A small network was shown many inputs. Here are its activations along a few directions, one row for each input.
In each table, some parts of the input vary, and every possible input appears once, in random order.
Descriptions start from the smaller parts, as in this example, which fits no table here: one of 3 separate values, together with either a single point or one of 11 places around a ring or (one of 5 places around a ring, together with one of 6 places along a line).
Shared parts are said once, and a part with two or three values counts as separate values.
In the rows, zero is written as 128.

Other details of the inputs vary at random and push rows far along two fixed directions, the same in every table; ignore that.

A family of inputs:
row 1: [124 179 178 160 192 121 106  69 142 107  98]
row 2: [133 167 112 128 122  96 113 123 152 132 110]
row 3: [101 124 118 141 139 131 104 125 144 141 145]
row 4: [120 145 116 159 101 102 118 164 136 135 132]
row 5: [ 97 145 113 149 119  93 102 160 135 127 123]
row 6: [101 159 127 128  90  97 122 143 163 134 159]
row 7: [157  74 134 117 171 164 155  91  86 126  92]
row 8: [127  88 134 134 129 143 122 165 131 147 159]
row 9: [176  97 143  93 104 156 175 156  88 135 163]
row 10: [148  65 142 109 118 160 166 168  84 113 154]
row 11: [154 121 125  98 135 128 122 132 105 127 115]
row 12: [ 98 139 130 127 130 106  98 119 148 154 135]
row 13: [104 134 131 157  90 125 106 156 149 166 172]
row 14: [112 158 115 122 144 102 109 124 137 123  86]
row 15: [167  78 144 138 118 163 164 152  74 158 149]
row 16: [141 131 113 116 142 153 155  72 127  99 112]
row 17: [149  94 133 147 133 144 150 128 117 144 125]
row 18: [151 133 108 133 129 144 121 100 131 112 112]
row 19: [124 146 119  88 178 131 159  58 113  98  57]
row 20: [145 109 143 137 111 140 146 172 110 171 153]
row 21: [ 83 150 128 116 102  94 108 150 156 130 160]
row 22: [102 147 116 130 114 116  86 129 141 123 125]
row 23: [130 109 130 113 150 157 122  81 103 137 110]
row 24: [123 168 185 145 147 124 124 132 134  89 150]
row 25: [136 125 128 109 116 121 102 134 119 129 129]
row 26: [158 108 140 119 122 147 137 107 110 156 135]
row 27: [128 120 122 150 122 143 123 127 140 149 153]
row 28: [120 145 129 140 115 105 121 149 152 169 150]
row 29: [160  90 142 106  90 176 160 143  86 127 168]
row 30: [171  98 131 108 138 164 191  96  72 108 105]
row 31: [117 139 107 133 161 108 113  89 141  99  66]
row 32: [103 142 109 112 164 120 134  80 159  91  90]
row 33: [185  73 135 132 105 162 152 167  88 125 137]
row 34: [135 149 122 137 111 112 124 155 135 139 118]
row 35: [165  76 140 121 106 162 179 160  93 119 153]
row 36: [123 162 110 137 117 120 102  94 147 121 103]
row 37: [114 188 176 174 133  96  76 163 158 103 150]
row 38: [142 155 118 100 167 134 173  48 120 103  54]
row 39: [113 139 108 133 141 111  99 127 162 109 106]
row 40: [152 127 114 126 183 148 148  34 141 118  61]
row 41: [107 121 119 119 121 137 128 139 133 112 159]
row 42: [123 132 127 115 174 130 136  86 115 140  79]
row 43: [ 77 146 119 137 120  95 129 153 141 120 138]
row 44: [137 108 129 128 103 141 152 162 141 120 163]
row 45: [ 71 145 122 163 128  89 104 156 151 154 138]
row 46: [142  97 122 126 108 150 109 171 109 125 165]
row 47: [131 161 117 129 113 103 104 106 151 128 110]
row 48: [126 122 132  93 124 124 144 148 116 127 148]
row 49: [ 92 146 127 133 127  93 102 158 156 164 151]
row 50: [112 113 133 108 104 145 129 145 112 122 161]
row 51: [120 144 111 155 104 106 104 163 175 127 139]
Each input here is: one of 3 separate values, together with either a single point or (one of 2 separate values, together with one of 8 places around a ring).
Changing only the choice among 3 separate values turns row 11 into row 49. The same change can be made to row 33. Which row results?
> row 17
Changing only the choice among 3 separate values turns row 26 into row 47. The same change can be made to row 23. Which row results?
> row 22
Which other rows does row 32 become when the place on the ring of 8 takes its other values? List them by row number.
> row 10, row 19, row 21, row 41, row 43, row 48, row 50
Which other rows does row 41 become when the choice among 2 separate values takes its other values? List them by row number.
> row 16
Which other rows does row 12 become when the choice among 2 separate values takes its other values? List them by row number.
> row 26
Which other rows does row 14 become when the choice among 3 separate values takes its other values? List them by row number.
> row 19, row 42

A family of inputs:
row 52: [121  84 155 140 127 147 123 198 126 173 197]
row 53: [117 105 115 122  59 126 138 185 139 147 219]
row 54: [ 73 171 108 152 165 107  72  75 150 136  94]
row 55: [196 121 162  87 171 159 160  75  48 175  88]
row 56: [189  70 105  60 154 160 164  99  73  94  81]
row 57: [156 116 166 178  85 116 112 216 123 137 187]
row 58: [ 71 189 120 114 162 102 111  80 165  83 120]
row 59: [206  99 164 110 142 182 125  78  80 104 100]
row 60: [118  94 177 139 113 138 106 190 109 139 217]
row 61: [155  69 112 108 157 167 178  94  67 131  71]
row 62: [124 137 146 136  52 143 113 208 119 122 218]
row 63: [136 103 152 177  95 148 139 207 130 180 200]
row 64: [ 66 162  88 134 143  76 138  98 158 102  71]
row 65: [183 117 144  87 143 188 171  73  84  87 137]
row 66: [206  85 103  94 133 161 188  86  72  98  82]
row 67: [ 98 176 119 137 141  86 114 149 150  85 110]
row 68: [136 170 141 158 137  92  85 120 174 113 112]
row 69: [ 65 143 103 111 135  87 132 116 183 119 125]
row 70: [145  90 113 127  57 147 107 195 129 172 174]
row 71: [ 75 155  81 120 139  94  78  90 175 136  70]
row 72: [118 182 104 183 150  87  97 105 173 140  89]
row 73: [118 203 111 148 137  88 122 104 169  81  88]
row 74: [153  67 108  84 145 185 145  72  59 133  91]
row 75: [107 169 137 143 171  80  76 106 169 101  85]
row 76: [206 118 196  79 166 158 165  74  39 142  93]
row 77: [134 109 184 159  93 132 123 197 149 149 216]
row 78: [206  73 132  97 188 181 137  97  64 127  82]
row 79: [129  85 111 121  85 112 141 221 105 130 169]
row 80: [ 94 141  84 126 138  87  92 134 174 142  92]
row 81: [ 84 149 162 146 161  99 104 121 173 120 137]
row 82: [169  75 109  60 133 168 147  95  73 100  91]
row 83: [111 184 129 154 119 107 144 125 152  91 111]
row 84: [174  80 169 102 164 188 131  75  43 100 109]
row 85: [118  93 147 171 109 134 124 225 101 168 179]
row 86: [ 91  95 114 115  60 123 113 209 111 140 202]
row 87: [139  86 143 134 102 152  85 211 104 167 182]
row 88: [109  94 153 164 118 139 129 216 121 174 192]
row 89: [145 103 141 159  80 162 102 184 101 174 201]
row 90: [ 97 184 143 159 151  99  94  65 179 114 127]
row 91: [ 85 171  85 167 130  88 130  85 179 141  68]
row 92: [162  57 112  74 168 188 166  57  67 134 101]
row 93: [157  61 121  95 168 182 190  83  75 135  82]
row 94: [129 113 140 162  95 143 108 181 135 179 218]
row 95: [ 75 170 153 161 179  93 115  89 168 107  92]
row 96: [125 119 143 109  68 105 134 213 106 217 183]
row 97: [ 94 173 136 166 167  70  88 112 161 101  85]
row 98: [125  97 126 120  68 128 157 192 151 148 205]
row 99: [154 105 140 154  74 150  87 210 124 175 195]
row 100: [205  81 108  66 119 184 164  70  74 101  87]
row 101: [ 81 156  77 145 154  75 105 103 169 133  63]
row 102: [165  98 156  71 175 182 180  90  86  81 116]
row 103: [ 95 169 104 168 175  82  89 110 160 133  78]
row 104: [103 188 113 113 160  88  99 113 169  76  86]
row 105: [191 101 165 119 143 187 135  60  64 104 111]
row 106: [123  91 124 153  74 141 156 199 138 179 185]
row 107: [122 119 147 110  78 138  99 231 116 114 197]
row 108: [104 174 151 189 128  91 114 122 162 118 113]
row 109: [ 89 164  81 141 118 110 100  62 166 143  89]
row 110: [ 95 181 119 164 166 102 108  71 202 148 105]
row 111: [ 90 159  93 136 144 102 130  63 202 148  90]
row 112: [130 182 103 159 159  96  84  89 184 137  81]
row 113: [131 114 183 176  90 134 135 204 135 146 202]
row 114: [115 103 177 170 107 120 121 217 106 134 178]
row 115: [ 99 230 144  99 144  72 127  91 148 124  90]
row 116: [105 123 147 119  79 142 108 210 102 113 206]
row 117: [115 190 121 125 106 111  94 121 170  93 121]
row 118: [151  76 111  64 154 168 173  67  75 103 115]
row 119: [ 78 162 113 145 181 108  90  72 161 140 114]
row 120: [ 72 130 103 124 147 104 123 111 180 152 114]
row 121: [170 104 147  96 167 175 187  99  54  71  84]
row 122: [ 65 191 129 136 160  95 134 110 174  86 103]
row 123: [ 85 163  99 143 111  92 152 112 183 122 118]
row 124: [127 191 117 131 120  95 105 134 179  91 117]
row 125: [186  68 112  90 141 194 174  54  79 143 114]
row 126: [179  89 107  81 115 180 168  60  67 105 105]
row 127: [ 98  88 127 123  87 124 161 213 123 139 188]
row 128: [180 112 138  51 128 138 187  92  56 147  99]
row 129: [188  84 114 102 127 170 205  83  68 102  85]
row 130: [119 161  83 123 106  82 114 125 182 114 107]
row 131: [134 115 143 189  89 132 128 209 123 173 180]
row 132: [135 126 160 142  81 147 164 208 128 120 201]
row 133: [125 149  83 136 117  98 104 120 179 147  97]
row 134: [186 114 153  86 154 184 188  75 102  86 118]
row 135: [111 151  84 161 111  88 115 131 171 148 100]
row 136: [ 92 172 139 137 159  95  63  89 164 102  84]
What is each input in this table made of?
> one of 5 places around a ring, together with either a single point or (one of 2 separate values, together with one of 8 places around a ring)
Changing only the place on the ring of 5 turns row 88 into row 122. The same change can be made to row 110. Which row results?
> row 134
Changing only the place on the ring of 5 turns row 135 into row 57. The same change can be made to row 93. Which row results?
> row 95
Start at row 80 and move only the place on the ring of 5, one step at a time. The first step leads to row 56. Which rows follow, in order?
> row 104, row 75, row 78
Which other rows does row 110 become when the choice among 2 separate values takes its other values? List them by row number.
> row 52
Which other rows does row 79 become when the place on the ring of 8 takes its other values? List them by row number.
> row 56, row 64, row 69, row 82, row 86, row 118, row 127
Which other rows does row 75 become when the choice among 2 separate values takes its other values? List them by row number.
> row 68

A family of inputs:
row 137: [ 64 198 136 167 137  77  88 111 190 138 130]
row 138: [167 123 146 130 163 154 146  85  99 101  89]
row 139: [ 80 180  91 148 110  76 113 127 195 139 117]
row 140: [125  83 127 128  74 143 138 209 122 173 206]
row 141: [143  71 135 124  64 136 141 250  99 169 204]
row 142: [117  84 135  96  62 141 162 231 107 120 219]
row 143: [ 68 181  81 146 113  70  89 116 203 127 110]
row 144: [163  97 110 102 146 153 164  96  89 120  87]
row 145: [148 107 168 139  69 141 113 227 104 151 218]
row 146: [163 116 153 119 167 166 147  76 101 121 111]
row 147: [144  95 163 149  77 146 108 235 107 141 213]
row 148: [ 74 197 130 156 140  67  70 130 186 122 114]
row 149: [160 103 154 119 175 166 143  87  83 118 106]
row 150: [163 113 112  99 135 149 168  80  98 126  89]
row 151: [154 109 104 110 146 148 160  81 107 114  77]
row 152: [166 104 110  87 130 158 153  82  90 123  97]
row 153: [ 76 200 133 166 144  64  87 130 188 125 109]
row 154: [144  91 109 106 153 161 156  78 101 126  93]
row 155: [122  84 131 126  69 140 138 208 112 176 207]
row 156: [148  86 112  99 156 161 157  87  89 131  97]
row 157: [161  93 169 138  70 154 118 238 102 151 227]
row 158: [ 82 208 128 171 132  72  94 122 200 124 120]
row 159: [163  93 107  90 144 158 147  94  86 117  91]
row 160: [ 71 182  86 156 115  68 106 120 204 131 107]
row 161: [ 51 208 138 140 134  71 107 128 193  79 137]
row 162: [163 125 142 114 168 152 127  84  93 101  90]
row 163: [159 112 149 125 170 161 143  72 104 114 104]
row 164: [152 113 155 115 181 153 138  80  94 121  96]
row 165: [150 111 170 149  76 138 131 221 106 152 207]
row 166: [150  92 109 105 150 159 159  74 107 128  97]
row 167: [ 75 200 128 173 142  68  88 129 187 120 111]
row 168: [155 102 101  99 142 155 144  82 101 111  84]
row 169: [160 115 102  92 140 152 148  72 110 118  88]
row 170: [119  73 133 124  83 135 131 223 110 175 200]
row 171: [171 128 144 129 162 150 148  78 109 102  90]
row 172: [ 59 189 129 176 147  80  82 115 195 127 121]
row 173: [172 122 142 117 158 157 132  78 103  99  97]
row 174: [ 64 178  89 135 122  64  85 129 190 135 105]
What is each input in this table made of?
> one of 2 separate values, together with either a single point or (one of 3 separate values, together with one of 6 places along a line)
Changing only the choice among 2 separate values turns row 167 into row 144. The same change can be made to row 153. Which row results?
> row 141
Which other rows does row 151 become when the choice among 3 separate values takes its other values? List them by row number.
> row 154, row 168

A family of inputs:
row 175: [177 122 168 110 160 174 131  86  85 120 131]
row 176: [157 121 171 105 152 161 160  95  76  87 129]
row 177: [ 63 140 111 108 182  70  35 157 126 107  76]
row 178: [167 104 118  64 129 152 179 102  93 107 116]
row 179: [143  66 104 107 152 182 166  91  90 141 102]
row 180: [ 62 157  90 116 117  92 110  91 177 133 124]
row 181: [178 108 108  74 123 153 170 105  98  99 104]
row 182: [117 176 126 182 145  89  77 111 187 141  95]
row 183: [158  79 133 129 165 158 166  90  79 159 107]
row 184: [141 102 178 153  97 134 111 216 123 188 204]
row 185: [ 68 157  92 118 130  90 134 117 188  94 122]
row 186: [ 79 157 142 175 166 100  95 106 189 140 114]
row 187: [ 98 207 142 149 126  83  95 113 168  93 110]
row 188: [109  79 115 134  79 145 136 214 114 189 206]
row 189: [ 96 190 127 123 141  87 143 109 159 100  91]
row 190: [ 79 186 122 131 150  87 146 108 164  93 101]
row 191: [112 155  96 183 135  82  98 114 168 155  87]
row 192: [ 80 173 144 163 159 114  87 103 177 108 138]
row 193: [161  88 116  68 119 165 156  79  86 133 112]
row 194: [195 102 158 128 159 168 134  96  94 144  99]
row 195: [148  72 130 138 169 158 161  92  94 146 100]
row 196: [ 79 178 149 147 154 102 115  93 163  77 112]
row 197: [ 96 110 151 146  80 120 150 248 136 118 206]
row 198: [114 188 107 145 131  85 128 118 167  82  78]
row 199: [142 133 155 173  79 130  77 221 138 140 213]
row 200: [156 119 170 150  85 151  96 214 112 148 216]
row 201: [168  93 105  79 112 161 145  87  94 126 104]
row 202: [140  85 106 124  40 133 111 213 125 152 195]
row 203: [174  88  98 102 132 173 153  96  84 153  91]
row 204: [ 83 188 144 155 159 106  87  96 170 119 142]
row 205: [101 108 122 112  66 113 145 229 139 138 224]
row 206: [170  88 136 123 155 152 159  94  79 166  99]
row 207: [110 190 117 131 135  89 135 113 161  91  81]
row 208: [ 91 170 141 160 176  99 102  81 175 145 103]
row 209: [100 163 105 173 138  79 100 111 169 165  91]
row 210: [143  67 111  82 131 175 160  83  96 114 117]
row 211: [191 124 155 119 133 159 141 105  81  76 106]
row 212: [148 100 108 119  51 122 135 233 131 125 197]
row 213: [169 129 174  99 143 156 154  96  76  94 119]
row 214: [161  88 108  93 140 172 162  89  82 161  99]
row 215: [124  99  95 158  55 126 107 230 138 181 185]
What is each input in this table made of?
> either a single point or (one of 5 places along a line, together with one of 8 places around a ring)
